A small network was shown many inputs. Here are its activations along a few directions, one row for each input.
Each table varies a few parts of the input and shows all the possible inputs, shuffled.
Descriptions start from the smaller parts, as in this example, which fits no table here: one of 8 places around a ring, together with either a single point or one of 11 places along a line or (one of 3 separate values, together with one of 6 places along a line).
Shared parts are said once, and a part with two or three values counts as separate values.
In the rows, 128 means zero.

Other details of the inputs vary at random and push rows far along two fixed directions, the same in every table; ignore that.

A family of inputs:
x1: [144 104  95  54  42 152 160  60  92  55 205]
x2: [111 148  92  96  68 144 192 100 129  99 196]
x3: [ 38 222 174  49 125 119 191 105 140 148 127]
x4: [124 165 172 132 193 120 110 139 139 164  62]
x5: [189  87  97 176 133 137  97 137 129 132 141]
x6: [104 163 109  76  60 110 153 110 138  56 163]
x7: [182  81 125 169 140 148  85 123 120 121 143]
x8: [153 107 117 173 129 139  56 116 101 108 117]
x9: [ 63 206 141  55 126  95 234 152 173 127 125]
x10: [116 158 192 138 182 106 114 164 133 144  61]
x11: [126 131 199 147 187 121 145 173 142 159  85]
x12: [142 101  96 171 116 122  47 125 122 128 123]
x13: [102 161 143 147 181 116 116 149 148 174  55]
x14: [ 54 201 152  63 121 123 236 127 158 174 153]
x15: [122 163 145 134 186 110 114 147 159 171  56]
x16: [ 90 152  72  83  66 123 164 106 142 105 195]
x17: [155  75 129 178 128 147  75 125 111 137 155]
x18: [181  80 117 183 122 123 100 161 124 111 139]
x19: [125 101  92  68  35 158 163  60  80  57 206]
x20: [163  79 123 182 134 154  88 124 109 124 142]
x21: [129 112 198 122 183 118 148 164 115 163  60]
x22: [128 150 124 140 194 109 139 165 168 183  73]
x23: [176  34 101 157  88 149  59  98  71 106 164]
x24: [157  92  68 181 131 129  85 142 130 126 128]
Description of these inputs: one of 4 places along a line, together with either a single point or one of 5 places around a ring.
Q: Changing only the place on the line of 4 turns x20 into x11. The same change can be made to x2. Which row results?
A: x18
Q: A walk changes only the place on the ring of 5. It starts at x5 and steps to x22. List the rest of the walk in order.
A: x15, x4, x7
Q: Which other rows does x8 become when the place on the line of 4 takes its other values? List them by row number.
A: x3, x4, x10

A family of inputs:
x25: [214  86  82 162 157 114 104 126 146 164 115]
x26: [ 92 181 189  91  53 115 190 125 137  78 186]
x27: [169  73  94 203 150 163 146 171  99 144 113]
x28: [ 50 170 169  90 183  64 130 181 141 171  51]
x29: [152 140  92 142  22 116  58  98  92  26 234]
x30: [138 125  25 129  52 158  53  68 155  36 218]
x31: [228  67 114 150 160 136 130 166 130 148 122]
x32: [154  93  62 215 147 140 122 131 114 161 106]
x33: [137 132  56 199 128 140  63 134 122 137  71]
x34: [161  88 203 169 134 160  58 101  65 161 135]
x35: [ 70 210 178 116 225 107 129 155 174 136  69]
x36: [ 68 211  97  82  82 118 183 106 105  56 130]
x37: [ 75 227 114  85  53 122 146 101 159 130 188]
x38: [ 82 164 160  74  99 137 189 107 165  42 171]
x39: [195 124  19  94  30 127  68  71 136  51 183]
x40: [101 149 176 126 228 153 205 178 182 187 113]
x41: [ 80 168 134  92  66 133 221 115 115  52 129]
x42: [200 127 114 140 156  92  55 143 122  98  80]
x43: [ 76 155 165  73 113 174 197  66  65 124 108]
x44: [214  82 151 151 138 107  92 152 131  93  80]
x45: [150  72 173 152 180 181  58  84  94 125 119]
x46: [138  48  78 173 140 102  90 149 130 183 132]
x47: [ 84 168  90  85 119 144 204  81 180 115 208]
x48: [ 61 117 224  68 187 126 150 124  95 213  58]
x49: [183  82 148 204 135 147 113 179 119 168 171]
x50: [119  89  71 155 120 101  32 151 140 161  96]
x51: [136 152 224  57 203 136 165 102 110 196  42]
x52: [ 81 109 167 101 187 109 207 204 148 221  95]
x53: [ 62 125 151  48  59  94 192 133 132  76 153]
x54: [168 105 117 214 133 123  91 139 135 186 165]
Q: Changing only one part turns x46 into x54. The same change can be made to x48. Which row results?
A: x34
Q: Describe the family of inputs behind these rows.
A: one of 5 separate values, together with either a single point or one of 5 places around a ring
Q: List by row number the other rows that have the choice among 5 separate values in common with x36.
A: x27, x32, x33, x41, x43
Q: Which other rows does x28 become when the choice among 5 separate values takes its other values? List them by row number.
A: x29, x35, x36, x42
Q: List by row number the other rows that have the choice among 5 separate values in common with x44.
A: x25, x31, x39, x42, x51

A family of inputs:
x55: [ 69 123 174 139 199 147 172 153 115 228  72]
x56: [201  56  44 192 140 147 102 138 124 118 126]
x57: [ 72 189  81  71  99 154 160  57 125 111 150]
x58: [151 129 152  46  51 146 175  68  89  71 175]
x59: [ 57 183 155  50 146  84 175 155 171 128  90]
x60: [140  74 117 134  83 139 110 109  87 154 181]
x61: [146  76  85 166 147 110  71 150 106 119  58]
x62: [ 95 199  97  58  82 131 146  62 131 131 164]
x63: [143 149 121 222 141 132  34 139 141 132 115]
x64: [169  85 101 154 133  86  57 155 111 139  72]
x65: [ 62 164 158 118  68 132 190 125 128 118 205]
x66: [117 161 115  80 138 120 204 140 190 127 159]
x67: [153  34 128 188 126 143  53 133 107 138 174]
x68: [124 138 243 105 214 129 154 148 140 163  59]
x69: [131 152 165  76  77 144 170  98  91  32 202]
x70: [ 82 190 168 125 215 120 106 134 176 197  71]
x71: [146 112  78 163  44 103  71 146 119  31 166]
x72: [187 113 103 224 150 121 101 189 161 128 128]
x73: [195  99  61 133  99 126 134 127 137 125 163]
x74: [119 135 213 117 206 147 177 134 111 171  30]
Q: Changing only one part turns x72 into x66. The same change can be made to x71. Which row results?
A: x59
Q: Describe the family of inputs behind these rows.
A: one of 4 places along a line, together with one of 5 separate values
Q: Which other rows does x74 become when the choice among 5 separate values takes its other values? List them by row number.
A: x55, x56, x57, x61
Q: Which other rows does x60 become when the choice among 5 separate values takes its other values? List them by row number.
A: x58, x62, x64, x73
